A small network was trained on invented records. Each row is its activation on one of them, seen along a few directions.
After each row come some of the record's fields: G, B, L, T, C, F.
A field that a record lacks is written absent.
The largest differences between rows may come from other fields.
Random noise pushes rows far along 19 fixed directions. That doesn't count. These rows show it; they differ only by the noise:
316 -83 86 638 139 172 -29 132 77 157 -195 368 199 189 -309 -162 -159
 -119 470 -197 294 329 -181 191 471 -474 -258 -41 -108 122 -274 -386 312
137 21 379 -386 -70 -19 -31 -112 -460 515 213 -418 -192 347 177 -91 377
 175 -79 -14 -766 -120 -8 -38 -57 -386 407 120 86 -92 4 -47 44
266 81 -267 170 -28 -370 104 -199 154 -49 -75 683 264 -98 -162 52 109
 130 -377 85 107 324 -125 -185 -418 -284 0 104 522 -1 -56 -174 -33
-265 206 69 19 460 71 -477 -156 -469 740 -218 -355 -14 58 -33 -602 14 80
 -298 -176 312 13 -85 605 25 -330 423 251 -28 -109 26 -79 -112
-116 -49 -167 -335 -362 -228 227 -128 -152 -54 61 -193 -115 -481 131 203
 -291 -114 348 -162 76 -176 32 -51 60 281 36 -282 -35 440 134 253 56
137 697 498 96 40 -217 -344 2 -425 465 30 -53 -292 -64 -324 -187 -343
 186 771 192 111 59 101 130 150 483 -390 57 -48 -412 -107 -160 -8
15 38 -64 315 -20 493 -81 234 -304 -107 -116 290 -334 206 249 -319 -98
 -438 205 -313 91 -25 473 87 269 -138 -186 161 -264 -119 -66 -316 153
30 40 -148 -345 -453 -189 229 -195 85 -9 336 303 220 -137 -531 294 -183
 251 -31 -294 264 161 -108 -183 -273 -106 39 131 9 -183 57 248 -168
89 426 -32 823 622 -268 -399 -553 -55 228 -874 -335 69 -390 276 -39 -129
 -116 -221 -208 59 -140 -60 -35 308 -149 -1 187 -228 -36 -86 184 115
449 -150 47 67 329 341 185 313 133 -209 133 90 49 173 -77 -132 -393 -96
 60 -325 -129 78 172 257 -64 -393 447 -80 -727 -385 103 280 -83
434 428 -154 -95 -483 -79 387 -1 -83 279 96 345 422 -439 -618 -103 -327
 -352 400 -111 344 355 -230 8 -168 487 -190 -28 26 156 294 -320 130
58 311 212 274 288 242 223 -363 40 401 -78 139 43 129 -391 -222 -36 133
 -273 -78 -76 444 -60 -218 -137 78 47 211 90 -368 -248 -317 112
236 250 25 190 47 145 115 -41 45 -53 -126 -342 130 155 117 6 223 -221
 111 390 -176 34 250 -322 156 -168 -28 283 -567 -190 -205 135 51
-499 84 -180 -114 79 105 372 -548 69 637 -41 266 -596 -65 -277 164 152
 -149 50 -304 169 286 -391 -482 456 -140 91 12 -170 67 108 -232 -66
-516 94 41 444 370 -143 -66 -277 240 332 3 -112 -322 -244 -125 147 161
 52 420 171 258 -312 125 144 115 80 -281 -146 -80 143 685 169 -416
296 45 45 -27 57 245 -75 133 -329 -210 49 -153 152 -462 75 -160 -558 -82
 -89 69 31 164 93 115 -430 369 331 -6 -81 92 -238 75 394
-53 -112 183 -29 216 45 139 -8 -78 353 371 302 -11 491 -524 171 278 155
 -145 -139 218 -74 -88 -240 415 -311 144 133 -286 -552 176 119 -560
-35 -39 94 47 195 114 -227 85 -603 -133 -53 149 -244 -29 43 -47 -153 2
 -474 151 168 -214 227 -117 -102 274 289 138 23 -446 -209 50 -86
-543 -67 -162 -254 -397 -229 115 -439 -330 379 -349 -858 67 93 -218 -308
 25 156 54 275 304 -134 123 425 -185 -70 238 -26 58 53 -171 186 34
-96 -2 -78 283 79 -59 111 -541 -57 261 -59 -636 572 -60 -71 22 274 13
 -334 185 49 37 26 -248 -114 66 129 142 77 189 75 247 40
72 64 39 -216 -110 184 353 -111 194 122 -251 27 48 -468 -147 -39 -446 18
 -21 -550 -26 208 -367 105 117 -112 182 -75 -117 321 -389 -138 338

-395 44 300 -320 35 126 -307 -19 -237 143 104 -552 -276 -132 452 -130
 -258 205 155 -627 -154 -333 188 247 353 116 -30 -75 -47 175 5 269 -80 -> G: g1 / B: b2 / L: l2 / T: t1 / C: absent / F: f4
195 52 115 237 -87 187 -364 -22 -17 126 118 -106 497 133 -94 -307 124
 142 -186 -130 -124 283 -270 141 -316 227 -143 -27 484 25 186 -216 185 -> G: g2 / B: b4 / L: l1 / T: t1 / C: absent / F: f1
29 157 352 346 117 -262 219 -488 -331 518 89 -203 -238 -171 -175 190
 -358 1 698 -444 -277 -39 216 121 139 100 -177 -59 81 346 77 -77 390 -> G: g1 / B: b1 / L: l2 / T: t2 / C: absent / F: f4
-92 89 -234 566 191 221 -130 -146 498 -305 -348 -562 450 189 512 -412
 297 -143 -116 382 -20 179 159 -250 92 530 -422 -308 104 59 147 94 -95 -> G: g1 / B: b3 / L: l1 / T: t1 / C: absent / F: f3
-86 -447 -501 264 -122 177 -373 131 -275 -170 -141 -412 305 62 296 -313
 81 -364 33 462 404 147 79 359 -284 -83 225 -87 61 434 177 4 331 -> G: g2 / B: b1 / L: l2 / T: t2 / C: c1 / F: f4
-286 -148 -183 -162 -459 511 595 -117 188 -85 96 116 -82 290 4 -84 9
 -258 157 -398 -34 495 242 -458 255 32 -356 124 52 140 -318 -447 335 -> G: g1 / B: b2 / L: l2 / T: t2 / C: c1 / F: f4
-170 156 258 9 490 275 105 -358 -363 338 208 -360 -291 -150 -171 -82
 -281 132 -144 359 -42 347 107 -184 -344 324 439 239 -140 -114 -462 1
 371 -> G: g1 / B: b2 / L: l1 / T: t2 / C: absent / F: f4
185 371 56 309 383 -22 -253 46 -244 -36 217 94 144 -780 94 181 -326 -240
 68 -94 331 -231 141 109 -72 428 -22 205 -203 369 126 232 123 -> G: g2 / B: b2 / L: l1 / T: t1 / C: absent / F: f1
87 10 -99 19 -418 -251 -550 84 -455 -127 172 28 128 434 382 -48 237 7
 115 -171 126 -197 300 -219 369 71 -421 24 276 -187 100 144 -243 -> G: g1 / B: b1 / L: l1 / T: t2 / C: absent / F: f4
-210 145 54 106 -4 -113 -702 -137 361 97 -13 -231 -23 -358 43 254 178
 424 173 218 32 59 -412 -6 -107 -429 -196 174 10 177 141 250 -36 -> G: g1 / B: b2 / L: l2 / T: t1 / C: absent / F: f4
375 -35 104 64 116 52 246 192 115 -44 -88 -251 310 -185 -275 6 -299 -192
 329 231 41 108 -277 17 136 501 48 -316 -340 62 3 29 165 -> G: g1 / B: b4 / L: l1 / T: t2 / C: c1 / F: f1
289 -72 -102 -558 266 -200 -130 297 298 -57 154 182 -410 -46 266 -67
 -295 178 315 308 -210 567 -549 -114 -34 -165 437 -559 -193 -94 38 134
 -113 -> G: g1 / B: b2 / L: l2 / T: t1 / C: absent / F: f4
-263 273 -79 -261 -10 57 171 -228 284 275 232 -658 147 166 -276 -333 -25
 170 360 517 107 498 80 74 -365 326 4 -106 -198 -157 113 185 -94 -> G: g1 / B: b3 / L: l2 / T: t1 / C: absent / F: f3
224 -149 -92 313 -28 137 -626 76 -267 -206 338 -358 456 -202 60 -103
 -331 76 209 280 299 314 -7 35 -379 315 18 -104 76 129 134 299 274 -> G: g1 / B: b2 / L: l1 / T: t1 / C: absent / F: f4
-100 -85 421 199 209 -36 -154 84 255 453 371 -75 264 -146 -331 195 394
 260 229 146 2 -167 -439 144 171 70 -247 -208 347 387 549 -131 -215 -> G: g2 / B: b2 / L: l2 / T: t2 / C: absent / F: f1
344 -479 55 -73 -327 550 191 211 -26 -220 599 -110 319 376 129 38 13
 -150 143 -316 -430 233 78 -325 24 -29 88 -185 -135 83 234 21 211 -> G: g1 / B: b1 / L: l2 / T: t2 / C: c1 / F: f4
-650 -18 -199 93 440 691 -584 -346 101 -14 132 -72 -420 185 276 -343
 -177 264 -482 -159 248 712 62 -377 -174 36 117 222 -22 -354 -321 81 106 -> G: g1 / B: b4 / L: l2 / T: t2 / C: c2 / F: f3
-288 -430 358 133 97 523 275 -104 -17 -13 32 -163 -414 86 112 151 90 119
 -252 -276 -579 -311 82 -92 8 5 166 -184 94 71 -19 -79 201 -> G: g1 / B: b4 / L: l2 / T: t1 / C: absent / F: f3
132 644 177 113 -278 -525 -127 -373 284 -58 75 163 103 -310 -123 596 117
 296 210 -183 -220 -223 97 -371 -139 50 -631 386 88 -133 152 274 -129 -> G: g1 / B: b4 / L: l2 / T: t2 / C: absent / F: f1
16 392 -35 -545 -264 -341 -316 342 -609 -191 178 62 -25 -330 394 131 84
 -122 50 527 409 -296 311 -266 312 214 -164 423 -54 177 -562 148 -146 -> G: g1 / B: b2 / L: l2 / T: t1 / C: absent / F: f4
18 -61 -131 401 287 175 157 -112 -131 -33 62 355 -498 490 -40 -122 -201
 -232 360 53 66 420 317 -354 141 255 -72 -205 -244 -495 88 -173 68 -> G: g1 / B: b1 / L: l2 / T: t2 / C: c1 / F: f4
-194 -158 -43 140 -474 753 -209 -56 120 -25 212 -382 23 -9 217 102 365
 -258 245 25 -257 256 -152 -466 87 -6 -323 158 -132 371 210 -201 419 -> G: g1 / B: b1 / L: l2 / T: t1 / C: absent / F: f4
-242 130 152 -24 284 -294 265 -436 -474 506 197 -167 60 392 -203 -224
 126 123 -247 -14 95 -70 325 -13 14 447 134 -36 367 -240 55 5 -291 -> G: g2 / B: b4 / L: l2 / T: t2 / C: absent / F: f1
113 -136 99 -325 504 -132 -176 530 -150 209 -287 -111 119 117 330 -576
 79 -56 -227 287 135 -146 -355 588 385 -9 407 -415 111 225 -113 -195
 -246 -> G: g1 / B: b4 / L: l2 / T: t2 / C: c1 / F: f1
46 106 -200 187 -213 -380 488 -307 325 35 -431 -366 414 401 -133 -86 282
 -113 98 79 7 -109 272 -34 183 -290 -234 52 -209 -168 2 139 -224 -> G: g1 / B: b2 / L: l1 / T: t2 / C: c1 / F: f4
-27 -430 -100 -301 244 -80 299 -169 -338 -34 239 -211 -457 388 272 -43
 -470 -73 192 -396 -246 117 103 -209 271 369 508 -723 -261 -212 171 379
 -55 -> G: g1 / B: b4 / L: l2 / T: t2 / C: c1 / F: f1
42 -60 -340 -7 -32 -545 -556 105 -535 -430 -55 202 -186 -183 735 -17
 -216 -89 134 323 301 -23 386 15 -55 33 -65 -56 405 396 -399 131 224 -> G: g2 / B: b1 / L: l2 / T: t2 / C: c1 / F: f4
172 163 0 -173 357 -356 199 147 -142 266 -77 -494 371 -169 260 -42 386
 -351 -127 535 -63 -476 3 107 323 127 289 -45 -282 358 297 198 -358 -> G: g1 / B: b3 / L: l2 / T: t2 / C: c1 / F: f3
-51 105 -77 290 112 178 -88 -66 -157 -10 28 132 -264 -30 -49 -38 -98
 -179 101 -49 20 -6 381 162 -354 -134 12 278 -250 -188 246 2 52 -> G: g1 / B: b1 / L: l2 / T: t1 / C: absent / F: f4
104 6 68 -152 -210 423 564 -137 -122 156 -573 -549 252 12 -158 -43 317
 -373 -689 323 -281 -114 -436 -541 383 438 329 24 -328 -202 -342 -226
 135 -> G: g1 / B: b4 / L: l1 / T: t1 / C: absent / F: f3
189 -311 -83 176 -20 -457 401 -10 20 82 -212 474 217 274 -353 -141 -207
 63 56 -488 209 -15 -154 502 109 -181 60 -403 382 108 -53 -184 43 -> G: g2 / B: b1 / L: l1 / T: t2 / C: c1 / F: f4
-294 417 430 -659 -162 138 221 -15 532 241 79 43 -554 277 237 85 533 430
 -59 -37 -761 6 -43 -398 274 -336 -308 245 54 -227 -380 -234 -269 -> G: g1 / B: b4 / L: l2 / T: t1 / C: absent / F: f3
319 -166 -124 176 -69 279 -186 296 -20 -81 -90 -418 763 -67 263 -410 25
 -312 -142 -152 25 12 -101 280 79 87 28 -91 -24 402 227 -23 152 -> G: g1 / B: b2 / L: l1 / T: t2 / C: c1 / F: f4
-190 244 -103 -457 40 -32 545 -301 206 438 500 -266 34 128 -263 136 277
 -119 78 -64 -53 19 137 -277 33 -82 272 223 -660 -188 501 388 -499 -> G: g2 / B: b3 / L: l2 / T: t2 / C: c1 / F: f4
-554 -57 61 -194 283 -481 241 -366 126 76 260 -1 -78 57 -41 285 418 462
 -502 303 157 -385 98 -405 113 329 20 -152 356 -119 22 424 -681 -> G: g2 / B: b2 / L: l1 / T: t2 / C: c2 / F: f3
100 233 356 346 52 341 -534 288 -192 59 180 518 -259 245 -47 49 240 78
 24 -121 43 -152 146 -145 324 -311 -395 486 -84 -403 -175 -253 -82 -> G: g1 / B: b2 / L: l1 / T: t2 / C: absent / F: f4
-148 398 65 -300 -276 -106 -82 -127 91 -161 -173 159 -427 -410 192 168
 -75 137 -179 -289 -305 -254 -69 -180 -140 358 -160 1 126 -119 37 40 -63 -> G: g2 / B: b2 / L: l2 / T: t2 / C: absent / F: f1

Here are new rows. What are their fields?
-188 -120 159 26 34 -33 145 -96 155 -124 120 -275 -30 139 202 -113 -205
 260 190 -372 -267 -261 499 166 -45 252 -184 -340 157 -71 278 272 -256 -> G: g1 / B: b4 / L: l2 / T: t2 / C: c1 / F: f3
159 -12 -248 -40 180 -439 57 -21 33 -246 -47 255 -13 139 43 67 -270 164
 158 200 295 239 220 -9 36 -470 109 33 -176 -128 -513 268 -28 -> G: g1 / B: b4 / L: l2 / T: t2 / C: absent / F: f3
55 276 279 127 415 219 -148 34 -31 112 240 -421 -40 -396 498 -32 -89
 -162 379 220 -248 159 102 -287 203 511 -189 -56 -86 456 47 -20 215 -> G: g1 / B: b2 / L: l2 / T: t1 / C: absent / F: f4
397 63 100 18 -53 220 -406 87 -400 -20 14 -244 227 -377 100 4 -331 -150
 -86 -316 -164 -19 -162 136 -200 108 254 134 -140 120 80 105 375 -> G: g1 / B: b4 / L: l2 / T: t1 / C: absent / F: f1
-3 -238 -28 212 246 224 -98 139 155 22 176 134 -97 -104 110 312 254 -184
 168 178 81 5 -226 -156 391 -456 59 44 -361 397 18 20 82 -> G: g2 / B: b1 / L: l2 / T: t1 / C: absent / F: f4
93 226 -123 -72 -16 193 258 69 -258 -46 121 43 387 573 72 -628 118 -158
 -413 -59 87 122 839 85 -314 78 -30 362 102 -470 -130 -150 -221 -> G: g1 / B: b4 / L: l2 / T: t2 / C: c1 / F: f3
147 551 154 75 -189 -20 -142 183 -11 8 -137 -273 395 87 -88 -139 188 -94
 219 338 172 -130 424 203 108 -102 -409 643 -305 -163 -324 -24 -31 -> G: g2 / B: b1 / L: l2 / T: t2 / C: c1 / F: f4
-352 -44 144 -404 -279 304 271 -30 -27 193 122 5 -197 24 -230 123 196 57
 -132 -31 -51 -84 -41 -196 127 -72 -7 280 -16 -1 -185 -211 1 -> G: g1 / B: b4 / L: l2 / T: t2 / C: c1 / F: f3
-36 -159 427 -333 11 -4 155 266 397 -255 321 -247 216 309 103 15 -46 536
 7 -385 -270 -357 292 292 96 -160 -117 -117 -35 -105 -160 356 -382 -> G: g1 / B: b1 / L: l1 / T: t2 / C: c1 / F: f4
4 19 6 -132 -329 542 -100 94 232 -352 -395 -49 -252 68 107 -149 -54 55
 -294 -51 -344 215 -209 -177 -193 -33 10 79 -76 -350 -470 -211 333 -> G: g1 / B: b3 / L: l1 / T: t1 / C: absent / F: f3
387 357 -39 609 132 -164 81 -353 -165 283 -341 342 13 60 -118 103 264
 -383 -138 -190 -307 15 34 -115 -123 -284 -123 448 46 -81 165 -335 278 -> G: g1 / B: b4 / L: l1 / T: t1 / C: absent / F: f1
245 46 356 94 31 298 93 -125 86 591 -121 -66 -328 -355 -44 -17 -3 -170
 199 -476 -800 0 -716 68 50 340 88 -497 229 352 708 -472 290 -> G: g1 / B: b4 / L: l1 / T: t1 / C: absent / F: f1
-43 134 -217 -35 180 -266 250 -119 176 78 -95 -228 535 -573 -166 62 20
 -81 -311 308 334 -129 48 414 -469 -72 197 287 -10 473 50 161 15 -> G: g1 / B: b4 / L: l1 / T: t2 / C: absent / F: f1
149 -513 -503 301 -314 -508 -207 -407 -270 -163 66 282 310 -13 -147 267
 -1 38 -263 -55 200 95 -143 -124 -544 -225 262 -214 570 81 500 253 75 -> G: g2 / B: b1 / L: l2 / T: t2 / C: c2 / F: f4
-146 -215 -61 345 555 58 59 -96 -440 143 -41 -122 -102 117 117 -147 13
 -324 -116 314 275 -48 165 -87 222 460 220 -243 5 51 109 -21 -44 -> G: g1 / B: b4 / L: l2 / T: t1 / C: absent / F: f1
-26 -375 -68 94 335 322 601 -86 -154 -8 276 -128 232 365 271 -344 144
 -251 -411 62 -168 260 388 -245 -34 360 242 -209 302 271 -116 -164 81 -> G: g1 / B: b2 / L: l1 / T: t1 / C: absent / F: f4
122 280 468 -20 26 -422 25 -554 -133 218 56 -803 340 9 73 270 406 476
 -457 326 -860 -345 77 -388 -428 367 105 92 409 -227 119 376 -120 -> G: g1 / B: b3 / L: l2 / T: t1 / C: absent / F: f3
184 -305 81 -123 -231 -415 177 7 -18 -353 -477 -67 -624 -84 535 433 -42
 -11 277 80 -699 -375 -226 -357 443 -100 70 -608 -7 194 -213 119 210 -> G: g1 / B: b2 / L: l2 / T: t2 / C: absent / F: f4
